These are the activations of a small neural network, seen along a few directions. Each row is one input.
Each table varies a few parts of the input and shows all the possible inputs, shuffled.
Descriptions start from the smaller parts, as in this example, which fits no table here: one of 8 places around a ring, together with either a single point or (one of 2 separate values, together with one of 4 places along a line) or one of 11 places along a line.
Shared parts are said once, and a part with two or three values counts as separate values.

Other details of the inputs vary at random and push rows far along two fixed directions, the same in every table; ignore that.

A family of inputs:
row 1: [48,58,20,26,21,65,24,-8,25,-57,-66,43,4,44,-64]
row 2: [5,27,-15,-7,-11,-31,-23,-26,5,-2,-87,-9,-4,-4,-34]
row 3: [-10,-49,10,-17,-33,-28,2,-2,0,37,78,-6,27,-22,44]
row 4: [-23,-15,-46,-61,26,-36,-51,0,-19,49,-76,-17,-9,-32,-34]
row 5: [21,5,22,35,-14,37,30,11,14,-19,61,3,-6,15,1]
row 6: [-17,-6,-50,-28,17,-58,-71,-27,21,19,-67,-59,-1,-31,-47]
row 7: [4,21,-19,0,21,-7,-19,-1,11,-20,-31,5,1,0,-27]
row 8: [-36,-16,-9,-11,-18,-49,-10,0,-11,34,33,-20,7,-9,58]
row 9: [41,63,6,33,27,63,26,3,14,-68,-62,45,-4,43,-52]
row 10: [11,44,-23,18,6,-13,-28,-11,18,-8,-47,-8,1,2,-32]
row 11: [-3,-48,8,-30,16,20,12,29,-26,37,47,16,5,-14,7]
row 12: [49,29,6,17,46,98,16,25,4,-32,-38,35,-26,36,-84]
row 13: [-16,-49,8,-23,-41,-32,14,-9,-11,37,60,-7,29,-26,54]
row 14: [-27,-23,19,-7,-15,-18,12,4,-23,7,31,-3,-2,-13,58]
row 15: [-21,-33,-14,-51,13,-28,-19,10,-33,42,-46,-10,-13,-25,-13]
row 16: [-1,42,-16,3,-9,-33,-23,-17,2,-8,-82,-16,-12,-2,-22]
row 17: [-36,17,-70,-5,13,-73,-81,-22,13,29,-61,-67,-21,-23,-20]
row 18: [4,-36,4,1,-27,-1,1,-2,10,15,59,-17,6,-10,12]
row 19: [-30,-21,-13,-18,-29,-59,-12,-3,-8,35,20,-26,17,-25,42]
row 20: [20,15,60,40,-15,56,70,13,-17,-31,61,37,-6,42,44]
row 21: [-11,-9,9,15,-8,-6,10,6,-4,15,69,1,6,5,49]
row 22: [10,31,-5,4,11,3,3,-8,-3,-35,-71,12,-13,9,-26]
row 23: [33,-13,72,14,-18,65,78,4,-6,-34,53,46,7,30,21]
row 24: [-26,-15,10,-3,-8,-8,11,8,-10,7,38,5,7,-4,49]
row 25: [-29,-26,5,0,-3,-17,1,9,-7,17,63,-3,8,-13,50]
row 26: [-7,-37,-4,2,-2,3,9,7,3,-1,58,-13,-2,-15,19]
row 27: [1,38,-20,28,27,19,-25,-1,20,-29,-37,-10,-23,12,-39]
row 28: [44,7,45,24,5,71,43,6,16,-37,41,44,16,32,-13]
Each input here is: one of 4 places along a line, together with either a single point or one of 6 places around a ring.
- Changing only the place on the line of 4 turns row 23 into row 6. The same change can be made to row 20. Which row results? => row 17
- Which other rows agree with row 13 in the place on the line of 4? List them by row number. => row 1, row 4, row 8, row 9, row 19, row 24
- Which other rows agree with row 21 in the place on the line of 4? List them by row number. => row 3, row 7, row 10, row 11, row 25, row 28

A family of inputs:
row 29: [16,25,-2,25,-1,15,-4,-2,14,-26,-16,-1,-10,6,-27]
row 30: [6,-25,41,9,-12,50,53,28,-20,10,83,30,2,20,38]
row 31: [-6,-14,-11,-19,4,-14,-13,6,-14,27,0,-9,0,-14,1]
row 32: [-8,-8,-3,-1,-11,-22,-16,-15,8,15,6,-28,-2,-4,9]
row 33: [15,8,-7,6,28,37,-3,4,15,-24,-20,15,-3,11,-38]
row 34: [-10,-19,-10,-17,8,-14,-10,9,-15,16,-2,-11,-10,-18,4]
row 35: [-4,-19,-9,-22,5,-13,-16,4,0,24,5,-6,6,-16,-7]
row 36: [7,-15,40,24,-14,29,47,12,-9,-17,85,27,5,13,49]
row 37: [17,14,17,-5,3,21,21,-4,-8,-24,-50,22,-5,12,-27]
row 38: [-9,-23,-10,-22,9,-13,-12,5,-3,13,3,-10,-3,-21,-4]
row 39: [12,22,6,23,5,19,2,-13,13,-28,-20,-11,-16,19,-21]
row 40: [14,33,-7,24,-1,13,13,-1,13,-34,-24,8,-2,15,-16]
row 41: [-10,3,-9,-1,-5,-31,-18,-8,1,14,6,-6,7,-7,18]
row 42: [21,28,-1,24,-4,15,-6,-2,14,-16,-12,1,0,12,-29]
row 43: [-21,-13,-12,-15,4,-11,-8,10,-17,19,-4,-12,-14,-8,10]
row 44: [-8,2,-17,-2,-17,-29,-6,-5,7,10,4,-11,12,-8,15]
row 45: [-25,3,-2,-2,-2,-31,-9,-10,-3,1,-5,-10,5,-9,30]
row 46: [18,12,-7,4,23,35,-6,1,15,-12,-16,16,7,15,-39]
row 47: [-6,-20,6,-30,-14,-24,2,-8,-14,22,-20,3,10,-13,6]
row 48: [-18,7,-2,-4,-6,-31,-14,-10,2,12,-4,-5,12,-6,29]
- Changing only one part turns row 31 into row 34. The same change can be made to row 44. Which row results? => row 40
- What do these inputs look like to the network? => one of 2 separate values, together with either a single point or one of 4 places along a line or one of 5 places along a line
- Change only the choice among 2 separate values in row 35. List by row number the other rows that result. => row 38
